These are the activations of a small neural network, seen along a few directions. Each row is one input.
Each table varies a few parts of the input and shows all the possible inputs, shuffled.
Descriptions start from the smaller parts, as in this example, which fits no table here: line(6) and (point or (values(2) and ring(5)) or line(11)).
Shared parts are said once, and a part with two or three values counts as separate values.

Other details of the inputs vary at random and push rows far along two fixed directions, the same in every table; ignore that.

A family of inputs:
R1: [ 20  -1  25  26 -36 -15  26  -9  -1 -23  -3]
R2: [ -5  14  -8   2  20 -18  14  22 -10  14  -3]
R3: [-19 -12  -3 -12 -18  15 -41 -21   5  -3   4]
R4: [10 16  3 17 -5  6 21 -5  5 -3 -6]
R5: [-25  11 -13  -5  22  -8  10  22   4  22  -7]
R6: [ -9  31 -13   9  14   7  25   6   1  15  -9]
R7: [ 14 -35  17  -9 -19  -1 -35 -18   6 -14   8]
R8: [-16  32  -6   9   8 -16  15  14 -12   7   1]
R9: [ -5 -21  -6 -18  -3  21 -37 -13   5  -2   7]
R10: [ -9  15  -9  -1  21   4  26  17   0   9 -10]
R11: [-23 -16 -10 -22   8   9 -32  -2   8  16  -1]
R12: [-16 -12  -8 -21  14  -1 -38   0  -1  10  11]
R13: [-19  16 -20 -11  27   5  12  15  -2  10   3]
R14: [-14  19 -16 -11  33   0   7  16 -10  11   2]
R15: [-19 -14 -16 -20   7  11 -33  -2   4  15  -1]
R16: [-31   2 -14 -12  -6  11 -35  -9   4   3   8]
R17: [ 23 -10  11   9 -26  13 -11 -29   6 -22  10]
R18: [ 17 -33  20   1 -23  -4 -13 -15   8 -14   4]
R19: [-4 18 -9 -3 24 -4 22 17 -6  5 -2]
R20: [-29  33 -18   0  12 -10   3  14  -7  10   7]
R21: [ 28  -7  15   8 -20  10 -16 -29  -1 -21  10]
R22: [ 22 -16  13   6 -15   0   7  -7   0 -14   2]
R23: [  1   9  -4   5  11 -18  18  19  -5   8  -3]
R24: [-11  11 -20 -13   9  20 -35 -15   2   1  19]
R25: [ 24   0  19  19  -8  -8  44   9  -2  -1 -21]
R26: [ 19  -2  13  20 -10 -21  37  12  -1  -4  -9]
R27: [ 40 -11  28  18 -16 -12  23  -2  -8 -17  -6]
R28: [10  8  1  6  8 -8 20 12 -6  1 -1]
R29: [ 32 -15  28  15 -17   1  33  -7   3 -15 -20]
R30: [  0 -30   0 -13 -13  11 -39 -14   8  -4   4]
Description of these inputs: line(5) and (values(2) or line(4)).
Question: The inputs of R20 and R16 match in every part but the line(5) part. If R19 is changed in the same way as R20 into R16, which row does it become?
Answer: R10
Question: Change only the values(2) part in R24. List by row number the other rows that result.
Answer: R20
Question: Change only the values(2) part in R4. List by row number the other rows that result.
Answer: R16

A family of inputs:
R31: [ 14  -2  10   7 -11   5  12  -8   1 -13  -1]
R32: [-16  13 -23 -12  20  14 -11   2   2  12   8]
R33: [-17  14 -21 -13  21  15 -11   1   0  11   6]
R34: [-26  10 -25 -19  16  14 -28  -1  -2   6  16]
R35: [-21   9 -13  -7  15  -8   3  17  -2  12   1]
R36: [ 12 -18  10  -2 -11  -4 -20  -9   0  -5   2]
R37: [  7 -13  11   3 -13  -8  -5  -3   2  -3  -1]
R38: [ 28 -11  25  16 -16 -13  20  -1  -1  -8 -13]
R39: [  5  -8   8   2 -18   8 -15 -18   3  -9   2]
R40: [ -7  15 -12   1  26  -7  27  24  -1  18  -8]
R41: [-13  22 -16  -5  21   5   4   7  -4  10   3]
R42: [ 15 -14  10   0  -4  -6  -5  -3  -1  -6   2]
R43: [-28  -1 -19 -19  13   0 -35   4  -1  15  10]
R44: [ 10 -14  13   4 -11  -5  11   0   4  -7  -7]
R45: [ -2 -34   3 -18 -16  15 -47 -22   8  -5   6]
R46: [-21  10 -12  -7  15 -11   1  17  -3  11   3]
R47: [-16  10 -13  -8  21  -1   1  15  -2  20  -6]
R48: [ 27   3  22  22 -19  -7  23  -8  -2 -12  -9]
R49: [-24  12 -24 -15  14  12 -33  -3  -1  13  12]
R50: [-30  12 -23 -15  10   7 -34  -4  -1  11  15]
R51: [  5 -16  11  -1 -11  -1  -1  -4   3  -8  -4]
R52: [-15  18 -14  -1  23 -11  10  22  -4  21  -5]
R53: [-15  14 -13  -5  22 -12  13  23  -7  12   1]
R54: [  1 -34   3 -22 -10  15 -45 -20   3 -12  11]
R55: [ 15 -16  10   0  -4  -3  -4  -3   0  -5   0]
R56: [-21  -4 -22 -25  25  14 -27   4   2  16   6]
R57: [  1  14  -1  11  16 -15  48  27  -3   9 -13]
R58: [  6 -10   5   3 -18   8 -14 -18   6  -8   4]
R59: [  4  -8   7   1 -18   4 -15 -15   2 -15   8]
R60: [ -1 -35   2 -17 -16  14 -47 -21  10  -5   8]
R61: [  8 -15   1  -5 -15  17 -31 -24   7  -8   7]
R62: [ 30 -13  24  14 -10  -8  26   0   0 -10 -13]
R63: [ 13 -15  10   1  -7   1  -4  -4   3  -1  -7]
R64: [  6 -13  12   2 -12  -6  -4  -4   1  -3  -4]
R65: [ -7  32 -12   7  21  -9  24  17  -7  11   2]
R66: [ -7  31 -13   7  21  -6  26  17  -6  12   0]
R67: [-26  14 -20 -11  13  11 -10   2   2   8   6]
R68: [-20   6 -15  -7  17  -3   6  17   2  14  -2]
R69: [ 10 -22   9  -6 -10   0 -14  -7   1 -11   4]
R70: [  6  -1   7   9 -17  -1  -4 -11   1  -8   3]
R71: [-16  27 -16   0  18  -6  14  15  -7   7   6]
R72: [ 10 -28   8 -13  -7  10 -31 -16   2  -8   5]
R73: [-18  20 -16  -6  18   7   6   9  -4   7   2]
R74: [  5 -11   5   1 -17   9 -12 -16   6 -13   5]
R75: [ 23 -12  25  17 -20 -13  23  -1   1  -9 -14]
R76: [ -5  31   0  18   7 -14  44  18  -5   3  -9]
R77: [  4 -21  11  -5 -14   0 -14  -9   2 -10   1]
R78: [-26  17 -19  -9  12   7 -15   1  -2  12   6]
R79: [-24  12 -24 -15  14   9 -35  -4  -2  12  14]
R80: [ -5  30   0  17   7 -11  46  18  -4   4 -11]
R81: [ 28   2  21  22 -19  -4  24  -8  -1 -12 -11]
R82: [ 26   1  22  19 -19  -6  30  -5  -3 -20  -6]
R83: [  1 -35   3 -22 -10  17 -44 -20   4 -11   9]
R84: [ 23   2  23  23 -24 -15  25  -5  -2 -20  -2]
R85: [ 23  -1  21  22 -24  -5  25  -9   2 -13 -10]
R86: [  4  31  -2  16  16  -7  46  18  -6   8 -11]
R87: [ 27 -15  23  13 -14  -9  30   2   1 -13 -12]
R88: [ 13 -16   8   2  -8   0  -4  -4   5  -1  -5]
R89: [ 15  -3   8   8 -11   4  13  -7   2 -13   0]
R90: [  2  30  -3  18  11  -8  41  16  -3  11 -12]
Question: What is each input in this table made of?
Answer: values(2) and ring(5) and line(6)
Question: The inputs of R55 and R66 match in every part but the values(2) part. If R69 is changed in the same way as R55 into R66, which row does it become?
Answer: R34
Question: The inputs of R38 and R48 match in every part but the values(2) part. If R77 is changed in the same way as R38 into R48, which row does it become?
Answer: R76
Question: Change only the values(2) part in R42. List by row number the other rows that result.
Answer: R65
Question: Change only the values(2) part in R46. List by row number the other rows that result.
Answer: R84
Question: Start at R61 and move only the line(6) part, one step at a time. The first step leads to R90. Which rows follow, in order?
Answer: R81, R48, R49, R79
Question: Change only the line(6) part in R58. List by row number the other rows that result.
Answer: R39, R50, R70, R78, R85
Question: Change only the ring(5) part in R68. List by row number the other rows that result.
Answer: R40, R57, R60, R88
